These are the activations of a small neural network, seen along a few directions. Each row is one input.
Each table varies a few parts of the input and shows all the possible inputs, shuffled.
Descriptions start from the smaller parts, as in this example, which fits no table here: values(3) and (point or ring(11) or (line(4) and ring(5))).
Shared parts are said once, and a part with two or three values counts as separate values.
(in the rows, 128 means zero)

Other details of the inputs shift rows strongly along two fixed directions, in all tables alike. That doesn't count.

Rows:
r1: [154 111 109 156 102  87 146  95 133 108  90]
r2: [137 156 119 156 110  94 104  73 132 125 101]
r3: [119  91  88 130 234 139 111 178 150  93 184]
r4: [154  73  81 152 176  95 146 134 147  83 104]
r5: [122 190 145 111  65 147 110  82 130 164 137]
r6: [119 165 169  97  63 147 149  96 115 152 130]
r7: [ 93 128 123  94 163 182 118 162 155 130 183]
r8: [107 103 123 120 188 168 122 193 134 118 163]
r9: [149 138 142 167  97 102 111 106 127 126  81]
r10: [121 100 104 119 192 105 140 179 129 115 170]
r11: [110 159 160 130  89 143 124 120 124 171 120]
r12: [106 154 139  80 112 150 152 153 128 167 182]
r13: [156  95  80 143 187  91 148 144 149  86 122]
r14: [ 90 135 158  81 122 154 146 137 112 176 170]
r15: [104 150 159  73  98 140 129 152 114 172 161]
r16: [152 129 128 146  91 100 148  80 125 117  96]
r17: [159 164 118 141  96 113 101  66 142 121  87]
r18: [155 147 124 166  74 121 128  81 114 130  85]
r19: [155  85  78 177 184 119 132 134 134  84 103]
r20: [130 162 163 105  79 152  92  99 139 140 130]
r21: [139 145 132 164  92 124 134 108 138 130  96]
r22: [124 153 173  89  71 135 126 102 104 169 131]
r23: [139  89  91 184 179  97 117 147 121  79 104]
r24: [125 154 139 149  88 109 105  78 139 124 104]
r25: [121 103  99 182 173 103 130 142 131  95 103]
r26: [137 137 128 160 102 115 122  94 107 140  93]
r27: [120  67 111 119 229 135 149 187 135  80 173]
r28: [106  82  84 141 226 160 139 201 148  94 157]
r29: [105 150 153  94 117 191 129 157 138 172 154]
r30: [108 127 143  71 136 175 147 147 127 158 168]
r31: [101 119 118 103 174 121 150 170 128 144 177]
r32: [ 99 120 146  80 125 148 132 162 116 166 170]
r33: [167  97 105 173 154 111 115 121 122  92  94]
r34: [159  97  88 148 157  86 143 129 145  84  98]
r35: [135 141 128 167  98 105 118  93 110 126  78]
r36: [126  97 117 102 177 128 137 181 134 116 161]
r37: [139 108 116 106 175 119 136 167 134 118 161]
r38: [165 135 144 161  99 114 110 103 135 119  77]
r39: [158 133 136 133 103 108 141  80 128 103  80]
r40: [108 156 157 115  98 153 110 140 112 157 130]
r41: [121 127 161  75 123 163 133 140 116 157 164]
r42: [ 93 144 131  94 155 159 103 155 129 153 191]
r43: [114 116 149  72 130 162 131 163 123 158 170]
r44: [130 156 135 143  77 142 126 104 116 139 104]
r45: [139 105 103 158 145  66 143 122 131 101  99]
r46: [ 89 152 156  91 115 167 101 145 134 154 181]
r47: [104 147 166  98 103 135 145 113 110 153 139]
r48: [141 146 130 126  76 103 144 105 129 132 108]
r49: [152 101 103 179 149  99 116 122 114 100  97]
r50: [145 155 130 167  73 117 126  90 127 121  75]
r51: [105 134 150  92 135 188 113 170 114 156 166]
r52: [146 102  89 167 166 123 126 134 133  87  96]
r53: [147 122 141 143 116  89 132  98 114 102  95]
r54: [102 175 155 103  70 166 115 106 141 155 154]
r55: [138 114 123 146 109  82 137  97 123 126  91]
Each input here is: ring(5) and (values(2) or line(4) or line(5)).
Changing only the ring(5) part turns r39 into r27. The same change can be made to r19. Which row results?
> r33
Changing only the ring(5) part turns r37 into r12. The same change can be made to r3. Which row results?
> r5
Change only the line(4) part in r9. List by row number the other rows that result.
> r23, r40, r49
Change only the values(2) part in r42. List by row number the other rows that result.
> r46
A walk changes only the ring(5) part. It starts at r38 and steps to r29. List the rest of the walk in order.
> r21, r11, r9
List by row number the other rows that have the ring(5) part in common with r45.
> r2, r11, r14, r24, r25, r26, r31, r35, r47, r55

Rows:
r56: [119 204 162 125  40 110  88  64 112 163 104]
r57: [ 94 161 185  56 103 218 105 163 115 192 180]
r58: [130 141 107 191 129  81 101  90 136 100  95]
r59: [102 107 137  67 152 167 180 175 121 155 176]
r60: [140  88 103 161 183 140 120 158 141  90 117]
r61: [ 98 138 114 112 125 112 168 115 134 142 152]
r62: [ 91 157 161  27  96 200 161 137 128 184 197]
r63: [ 96 164 169  28  95 191 149 148 131 180 202]
r64: [124 126 132 134 123 166 130 150 122 141 116]
r65: [119 128 123  99 126 131 164 111 146 128 149]
r66: [160 149 134 139  99 112  89  81 128 103  92]
r67: [ 86 110 148  89 146 140 178 186 102 164 187]
r68: [150 156 141 111  68  96 119  72 139 135 106]
r69: [160 136 145 143  97 105 101 101 110 116  75]
r70: [126 197 169 131  38 131  87  60 126 162 102]
r71: [ 91  80 104 147 204 164 148 208 125 124 154]
r72: [172 153 157 116  82 115  99  87 117 142  87]
r73: [110  88 102 130 211 177 121 188 147 102 172]
r74: [111  83  99 189 174 122 148 165 111 112 117]
r75: [180 108 118 140 120  83 152 102 137  89  82]
r76: [188  80  91 160 153  61 133 109 140  69  76]
r77: [114 109 138 115 120 102 149 146  98 152 141]
r78: [148 164 184 104  36 103 116  86  97 172  87]
r79: [132 156 125 172  92 114 102  79 141 121  92]
r80: [155  97 117 153 120  74 175 101 118 105  71]
r81: [154 125 145 134  87  80 159 102 114 125  79]
r82: [167 109 100 185 153  96  98  95 145  65  85]
r83: [ 81 124  94 138 179 179 145 179 150 131 185]
r84: [140 148 153  85 119 152 102 124 124 151 145]
r85: [172 102 115 144 119  71 135 109 125 100  79]
r86: [125  96  88 178 195 125 115 143 160  77 133]
r87: [145  92 114 210 146  72 122 115 104  91  74]
r88: [167  76  97 173 151  44 144 118 123  81  70]
r89: [149 104  82 169 143  60 164  81 151  79  93]
r90: [152  87  99 124 178 109 158 145 148  80 137]
r91: [119  82  99 120 228 152 112 190 139  86 176]
r92: [152 157 143 148  59 149 135 102 115 145  68]
r93: [150 192 171 106  48 118  90  58 127 162 103]
r94: [113 202 158 143  33 131  98  64 122 171  98]
r95: [ 92  96  86 129 221 102 132 185 145 108 198]
r96: [110 125 136  67 159 162 120 166 137 141 200]
r97: [119  76 105 176 194  90 127 165 102  93 125]
r98: [148 151 157 144  67 137 109  97 115 143  72]
r99: [117 180 128 165  64 124 113  78 130 151  94]
r100: [109 185 172  83  78 164  91 107 125 166 152]
r101: [165 109  84 194 145 112 117  99 150  70  77]
r102: [126  97  78 181 191 132 126 144 161  81 130]
r103: [ 89 113 109  97 182 132 162 172 151 125 199]
r104: [183 108 121 144 126  80 116 103 131  94  86]
r105: [150 148 164 128  80  98 110  96 100 153  81]
r106: [ 86 118 152  92 160 164 120 190 103 155 171]
r107: [143 132 151 162  95 106 110 103 107 127  70]
r108: [143  94 105 154 189 134 108 147 143  82 130]
r109: [126  82 105  99 213 140 128 186 143 103 188]
r110: [ 96 144 144  81 129 223 123 169 133 168 179]
r111: [168 100  89 171 153  55 151  93 159  58  93]
r112: [144 137 109 172 130  80  95  89 137  90  96]
r113: [ 55 193 147  90  88 211 137 154 124 206 193]
r114: [164 169 164  83  33 122 115  67 122 156  97]
r115: [107 123 145  79 162 181 109 181 120 143 178]
r116: [125 195 157 107  30  94 141  63 124 165 110]
r117: [100 153 184  38 100 181 125 169 107 198 189]
r118: [111 105 107 121 180 197 149 196 137 129 163]
r119: [ 97 104  84 146 204 177 146 185 158 106 179]
r120: [154 103 127 170 120  54 132 110 101 112  89]
r121: [ 84  68 104 165 215 143 144 205 112 116 164]
r122: [ 95  92  89 109 206 117 142 179 152 113 197]
r123: [167 101  86 199 159  99 107  99 151  57  77]
r124: [ 70 156 185  74  95 211 124 174 102 206 169]
r125: [170 124  99 178 118 131 131 101 141  90  73]
r126: [112 132 105 142 172  94 112 136 134 123 151]
r127: [115 111 117  93 200 156 113 174 139 123 191]
r128: [162 113 127 174 127 101 109 110 122  96  70]
r129: [151  81 103 150 203  97 122 162 127  92 122]
r130: [149 150 128 140  95  75 109  79 138 120 108]
r131: [148 105  73 181 153  32 133  98 145  78  97]
r132: [123  64  92 103 215 142 181 184 142 100 169]
r133: [126 158 178  63  66 151 155 129 112 176 139]
r134: [158 120  94 180 159  57 104  93 145  84  96]
r135: [121 121 117 149 166 134 104 133 148 102 144]
r136: [ 99 143 146 140  91 167 154 147  94 174 126]
r137: [ 82 133 167  82 139 158 129 180  88 192 189]
r138: [122 167 166  93  67 200 117 126 120 181 125]
r139: [108  99  83 138 203 185 145 187 151 101 174]
r140: [168 126 125 119  91 108 157  73 134 111  87]
r141: [132 157 173 112  28 106 170  72  87 179  89]
r142: [134 178 167 137  24 153 136  91 100 177  65]
r143: [ 90 170 174  41 102 179 114 147 133 189 209]
r144: [157 175 160  85  33 118 113  61 125 154 102]
r145: [ 67 159 136 100 127 202 123 161 139 177 193]
Changing only one part turns r73 into r98. The same change can be made to r91. Which row results?
> r69
Changing only one part turns r71 into r99. The same change can be made to r81. Which row results?
> r116
What is each input in this table made of?
> line(9) and line(10)
A walk changes only the line(9) part. It starts at r113 and steps to r83. List the rest of the walk in order.
> r119, r139, r125, r118, r92, r142, r136
